Here are a small network's activations along a few directions, averaged over the inputs that share one value of a field.
Values that are neighbours, or in one group, have similar rows; names and order tell nothing.
In the rows, zero is written as 500.
Strong random noise was added to every row along 7 fixed directions; ignore it. To show where, here is one row again and again, with new noise each time:
[583 504 519 458 449 550 518 555 798 570 697 380 457 674 489 700 664]
[466 447 440 515 388 478 386 543 637 587 441 397 493 663 575 378 674]
[363 381 628 386 524 544 324 392 458 306 651 598 463 602 376 657 746]
[565 517 607 574 467 625 439 562 463 745 493 527 520 455 462 742 412]
[490 464 363 554 506 564 386 429 492 451 545 463 545 631 570 373 686]
[597 592 197 673 586 535 571 490 682 726 559 361 522 564 628 273 461]
[459 522 467 414 468 473 523 494 581 310 627 531 465 565 454 472 678]
[439 402 517 490 410 521 344 497 500 523 478 476 498 611 516 508 680]
[586 652 560 573 526 673 354 522 626 508 510 497 605 696 529 489 586]


Field TUF:
gutu: [263 211 634 510 646 417 208 341 364 578 523 462 388 544 406 548 524]
los: [552 599 692 388 532 561 580 550 606 391 545 580 507 421 422 673 428]
pak: [499 444 522 471 635 571 400 436 684 579 647 394 504 584 503 571 502]
gis: [526 489 286 559 364 458 576 576 425 577 437 442 502 431 616 374 535]
luget: [529 548 438 564 608 457 628 491 538 672 383 508 463 383 485 448 219]
dugud: [525 542 521 449 416 469 487 493 589 590 405 456 541 558 561 481 527]
fek: [463 528 490 658 705 491 542 416 340 643 433 587 444 382 511 449 217]
mer: [461 620 692 510 686 582 368 440 498 442 495 576 556 505 369 498 295]
gudop: [519 487 572 437 730 544 489 343 445 407 685 621 508 514 367 709 413]
fuvu: [583 526 534 573 456 556 361 504 485 625 382 408 605 629 552 443 411]
rak: [713 422 608 533 178 582 431 699 621 951 353 278 536 548 642 794 459]
mopot: [399 352 416 383 480 436 564 373 391 309 643 546 443 472 446 632 749]
soser: [510 499 452 508 497 552 559 511 344 358 452 574 574 422 524 516 596]
libes: [480 564 696 490 383 432 535 620 508 367 371 505 455 487 501 503 444]
lif: [652 420 510 410 303 531 594 587 604 541 475 334 490 530 596 736 640]
gat: [363 350 557 489 553 419 497 538 673 790 422 412 414 458 464 501 447]
vuke: [592 548 780 429 395 456 514 590 464 349 575 570 509 528 419 742 508]
misu: [468 417 387 579 467 308 555 495 588 674 377 375 427 603 619 223 489]
turif: [593 613 507 578 642 645 443 485 630 477 482 430 605 634 563 483 397]
doz: [513 518 568 442 269 502 534 709 354 405 364 570 543 398 516 466 541]
Each value of TUF is a pair of two hidden parts, and every pair occurs once (5 first parts, 4 second parts).
gis and fuvu share the first part; gis and soser share the second. Which value has the first part of soser and the second part of fuvu? -> luget
dugud and misu share the first part; dugud and lif share the second. Which value has the first part of lif and the second part of misu? -> fek
mer and gutu share the first part; mer and turif share the second. Which value has the first part of turif and the second part of gutu? -> libes

Field LUMUZ:
viz: [430 544 464 494 593 543 424 492 675 581 474 485 544 572 520 395 514]
nuraz: [552 374 593 503 446 560 323 443 507 596 655 430 522 718 489 755 645]
piza: [567 611 546 404 167 324 611 760 582 388 432 474 500 473 460 408 584]
nodaz: [464 448 638 472 437 520 247 484 390 259 314 494 634 676 571 362 635]
tak: [444 551 409 465 689 528 638 387 682 438 656 459 475 460 461 478 452]
mebam: [494 531 454 553 581 560 543 527 562 659 575 533 440 473 488 555 482]
gid: [492 551 538 433 348 532 499 606 580 422 436 524 507 533 505 414 636]
sefu: [443 484 494 420 632 404 618 478 684 594 516 484 362 418 462 492 372]
padu: [578 407 369 509 450 388 650 484 643 488 657 368 395 582 533 621 561]
devun: [509 357 154 537 449 332 715 507 480 740 659 411 380 324 558 474 469]
semik: [485 618 430 485 468 420 562 469 321 130 533 607 488 434 451 310 518]
leva: [376 640 529 368 491 363 585 565 659 369 352 576 459 408 468 219 482]
zaf: [429 407 603 406 516 423 570 500 476 524 440 489 425 461 445 627 450]
kuf: [530 196 428 573 493 536 388 360 415 557 602 315 489 661 616 618 687]
The values of LUMUZ form a ring.
A walk along LUMUZ starts at piza and steps to its neighbour devun. Put viz, tak, mebam, kuf in the order it reaches them. -> mebam, viz, tak, kuf
List every value one step from zaf, in the order listed. -> nodaz, sefu
List every value one step from semik, in the order listed. -> nuraz, padu

Field NONU:
sal: [559 562 515 560 501 589 358 529 514 455 344 392 658 611 619 293 446]
lufo: [547 432 480 619 482 592 439 491 324 425 578 457 498 539 546 529 662]
geg: [560 454 329 444 320 487 617 600 704 475 657 374 455 639 578 539 809]
kup: [701 378 444 602 395 539 444 472 454 628 403 318 543 644 654 548 555]
zafu: [515 463 651 609 644 656 324 491 568 832 291 508 580 627 517 639 449]
bebag: [508 286 363 481 285 390 681 686 490 560 358 393 434 381 665 443 608]
mek: [564 639 588 488 379 459 529 634 745 523 569 475 456 672 425 528 442]
nak: [415 536 673 365 587 390 490 475 686 623 414 526 439 485 425 480 279]
sok: [302 397 499 531 504 375 417 427 506 574 560 525 345 530 420 495 581]
kopi: [598 707 567 602 521 563 448 524 485 492 401 601 584 609 520 553 474]
tebav: [440 502 579 501 590 460 451 433 684 387 720 444 407 613 440 450 540]
gupe: [555 723 283 571 679 563 508 382 461 469 616 548 574 466 547 134 354]
luvi: [353 488 675 430 592 386 398 349 444 460 529 652 453 560 335 516 445]
dez: [342 376 682 410 514 466 353 447 490 662 255 595 493 429 436 495 412]
bif: [670 509 521 577 147 411 654 751 363 644 113 442 524 434 670 496 456]
gotok: [627 506 318 496 502 577 449 481 726 630 534 348 623 714 589 516 643]
vadak: [544 473 550 393 529 567 423 323 506 440 720 471 539 598 417 761 607]
tibo: [389 442 405 451 577 504 537 450 483 405 649 518 475 323 402 490 498]
fatiz: [617 593 370 442 455 647 715 510 371 103 608 506 603 348 558 564 556]
rig: [473 410 419 469 499 431 632 411 263 175 610 498 440 389 514 463 532]
kug: [524 776 757 352 317 500 545 772 658 564 374 606 514 400 335 603 367]
neb: [432 687 596 535 903 675 378 416 793 351 760 587 505 661 386 483 559]
guva: [496 491 509 393 396 344 725 665 713 741 636 341 315 295 456 606 276]
mato: [433 437 449 485 518 480 387 484 666 628 408 486 500 688 517 448 683]
begiv: [450 568 746 559 541 420 484 654 518 530 318 592 495 459 507 503 365]
The values of NONU form a network in which each value has 4 neighbours.
List every value one step from bif, in the order listed. -> kup, zafu, kopi, begiv
List every value one step from tibo, in the order listed. -> fatiz, kug, neb, guva
List every value one step from mek, in the order listed. -> sok, tebav, gupe, luvi
Each value of NONU is a pair of two hidden parts, and every pair occurs once (5 first parts, 5 second parts).
guva and neb share the first part; guva and vadak share the second. Which value has the first part of vadak and the second part of neb? -> mato
dez and bif share the first part; dez and gotok share the second. Which value has the first part of gotok and the second part of bif? -> kopi
mek and sok share the first part; mek and rig share the second. Which value has the first part of rig and the second part of sok? -> begiv
zafu and nak share the first part; zafu and geg share the second. Which value has the first part of geg and the second part of nak? -> gupe
